Each row below holds a small network's activations on one input, seen along a few directions.
In each table, some parts of the input vary, and every possible input appears once, in random order.
A made-up example of a description, with smaller parts first: ring(8) and (point or ring(11) or (values(2) and line(6))).
Shared parts are said once, and a part with two or three values counts as separate values.
In the rows, zero is written as 128.

Other details of the inputs vary at random and push rows far along three fixed directions, the same in every table; ignore that.

Table:
x1: [ 82 107 109  94 138 144 176 133 101 119 163  88 105 178 119]
x2: [103 124 121 116 160 147 117 140 170 140 121  99  96 157 118]
x3: [157 157 136 127 124 128 174 148 141  78 103 113 123 133 120]
x4: [110 102 120 121 139 133  89 135 164 153 124 112 101 149 124]
x5: [105  91 111  90 121 125 165 147 114 108 136  98  94 170 120]
x6: [112 140 130 160 116 130 105 110 135 134 150 122 126 135 132]
x7: [170 147 135 149 100 101 113 150 147  88 115 132 122 113 145]
x8: [165 144 127 132 102  78 148 138 111 108 130 155 146  89 150]
x9: [111 161 122 156 128 123  57 126 184 141 131 106  99 150 130]
x10: [162 133 125 107  99  89 161 134  98 108 118 166 153  86 135]
x11: [167 143 141 200  82 123  56  93 168 142 107 151 151 106 116]
x12: [152 111 139 123 125 135 182 125  91 111 126 136 147 122 120]
x13: [112 141 153 155 156 138  62 102 193 163 112  91 115 162 106]
x14: [176 153 141 150  94 113 167 136 149  68 113 100 131 149 120]
x15: [ 48 104 107  96 181 129 120 113  93 203 180 130 118 132 145]
x16: [125 109 130 119 158 136 153 143 164 126 113  81  97 174 111]
x17: [168 138 128 116  91 106 150 163 141  67 100 122 116 128 130]
x18: [116 153 135 163 153 148  69 110 200 161 108 103 114 150 107]
x19: [ 78  89 128 107 150 156 148 103  34 172 167 170 161 101 138]
x20: [ 97 127 112 110 139 144  91 132 162 146 128 107  94 157 112]
x21: [106 130 123 116 143 141 100 127  97 153 144 159 148  99 149]
x22: [174 122 140 135 129 123 141 144 115 111 101 166 152  78 142]
x23: [155 114 142 109 147 135 180 142  99 111 112 136 142 114 126]
x24: [119 114 139 154 121 124 111 111 107 144 152 134 139 124 137]
x25: [163 140 154 144 138 115 152 138 113 107 120 135 146 105 143]
x26: [176 149 128 127  88 101 141 163 149  65 104 118 120 128 137]
x27: [179 174 155 182 119 139  70  96 134 141  93 192 188  47 128]
x28: [112 119 124  90 154 125 158 165 176  94 124  44  72 202 116]
x29: [151 135 117 139  90 126 174 139 128  86 122 129 124 134 120]
x30: [116 146 148 157 157 134  62 109 200 158 118  76 112 173 113]
x31: [ 82 110 111 119 136 151  82 110 128 176 145 129 117 141 117]
x32: [155 165 106 114  94  93 165 148 142  82 120 126 123 124 132]
x33: [ 85 134 140 157 158 147  97  96 135 174 157 112 129 146 129]
x34: [120 108 122 120 132 132 175 142 174 104 126  54  80 209  96]
x35: [102  98 124 111 124 132 152 124 119 123 143  93 104 175 111]
x36: [152 161 110 110  91  97 165 145 143  85 111 131 119 122 123]
x37: [104 123 125 135 129 142  86 104  80 170 151 177 165  87 152]
x38: [ 90  81 144  86 191 148 137 124  58 177 144 159 153  96 149]
x39: [143 141 114 118  87 120 162 149 124  74 116 128 117 134 127]
x40: [125 108 110 113 114 134 157 139  82 127 135 168 140 101 143]
x41: [174 140 131 158  77 119 117 116 146  95 107 132 137 124 106]
x42: [123 131 140 117 162 136 174 138  82 127 139 141 143 109 150]
x43: [135  88 112 103 111 123 175 154  93 111 131 143 122 125 137]
x44: [108 102 115 121 120 135  89 118 149 150 130 109 105 158 113]
x45: [174 138 113 107  87  92 164 146 144  91 104 131 120 123 115]
x46: [151 146 136 114 132 129 157 146 107  94 110 152 141  95 138]
x47: [ 49  83  97  82 181 144 128 115  99 212 167 134 114 135 131]
x48: [ 97  72 127  89 166 151 115 121  44 189 150 183 158  83 149]
x49: [ 85 135 138 151 156 154  86  89 141 179 153 109 137 150 121]
x50: [181 151 146 180  74 113  96 105 125 109 117 164 173  86 137]
x51: [164 169 143 202 100 135  71  91 176 136 103 148 155 103 114]
x52: [157 163 132 167  98  92  47  95 164 156 116 158 162  89 136]
x53: [105 118  91  74 134 119 171 145 136 124 135  98  87 165 105]
x54: [124  99 120 117 135 116 112 114 109 181 135 170 149  88 138]
x55: [ 86 131 133 127 177 142  98 128 140 163 145 111 111 142 141]
x56: [137 125 131 100 152 143 159 141  85 121 122 161 146  92 138]
x57: [130 115 111 102 128 132 168 160  98 114 127 156 125 103 142]
x58: [136 109 141 103 156 119 176 159  87 110 136 133 129 111 155]
x59: [159 190 150 184 121 131  61 108 192 130 101 126 148 115 123]
x60: [120 122 119 122 118 124 155 138  72 120 150 161 142 103 157]
x61: [109 118 123 145 119 117  91 126 158 137 142  97  99 164 132]
x62: [ 99 153 125 143 129 137  45 116 186 153 120 110 103 150 114]
x63: [162 165 139 159  96 126 139 119 152  85 106 121 137 128 110]
x64: [128 113 145 127 162 146  85 113 111 170 120 163 154  89 135]
x65: [131 112 120 111 111 139 184 129  67 110 141 153 146 113 125]
x66: [109 100 132 103 144 135 189 131 118 112 139  82 106 182 108]
x67: [126 132 149 163 131 125 115 111 151 135 140 103 126 148 127]
x68: [122 132 141 149 139 155 108  90 104 164 135 158 164 102 120]
x69: [107 108 107  99 116 120 151 154 158  96 138  60  77 204 115]
x70: [154 149 131 113 133 126 161 150 106  90 118 144 142  99 146]
Description of these inputs: values(2) and line(5) and (point or ring(6)).
Question: The inputs of x38 and x46 match in every part but the values(2) part. If x10 is changed in the same way as x38 into x46, which row does it become?
Answer: x36
Question: Change only the values(2) part in x47. List by row number the other rows that result.
Answer: x54
Question: Change only the values(2) part in x37. List by row number the other rows that result.
Answer: x69
Question: Change only the ring(6) part in x12. List by row number the other rows that result.
Answer: x23, x41, x44, x48, x64

Table:
x71: [ 68  99 131 115 178 154 120 120 126 168 156  87 104 175 124]
x72: [130  91 144 109 158 139 173 126  41 149 143 177 173  79 152]
x73: [171 157 124 119 100 112 222 167 140  34 110  94 108 153 120]
x74: [179 155 146 150 107 126 158 131  84  90 112 176 173  70 147]
x75: [ 78 103 150 148 181 154  58  78  81 229 164 171 174  86 151]
x76: [172 175 138 175  98 112  95 123 224  95  88  86 110 158 100]
x77: [181 183 150 180 110 111  30 113 172 140  87 188 165  50 146]
x78: [177 161 124 173  52  97  75 114 137 113 107 189 160  67 136]
x79: [124  86 103  87 117 122 183 143  24 137 154 201 158  68 156]
x80: [173 156 125 122  99 105 208 164 147  42 110  90 104 157 121]
x81: [129 103 124  79 146 140 240 168  94  76 126  95 107 164 120]
x82: [101 139 102 144 102 118  32 114 206 159 131 100  91 164 113]
x83: [ 93 130 101 118 105 113  53 118 191 152 135  92  83 176 108]
x84: [ 77  86 131 101 182 157 139 126 125 160 148  83 100 181 115]
x85: [ 68  96 127 102 185 160 133 115 127 177 149  90 109 172 111]
Question: What is each input in this table made of?
Answer: point or line(4) or (values(2) and ring(5))
Question: Which other rows belong to the same alternative as x82? List them by row number.
Answer: x78, x79, x83
Question: Change only the ring(5) part in x75. List by row number the other rows that result.
Answer: x71, x73, x74, x80
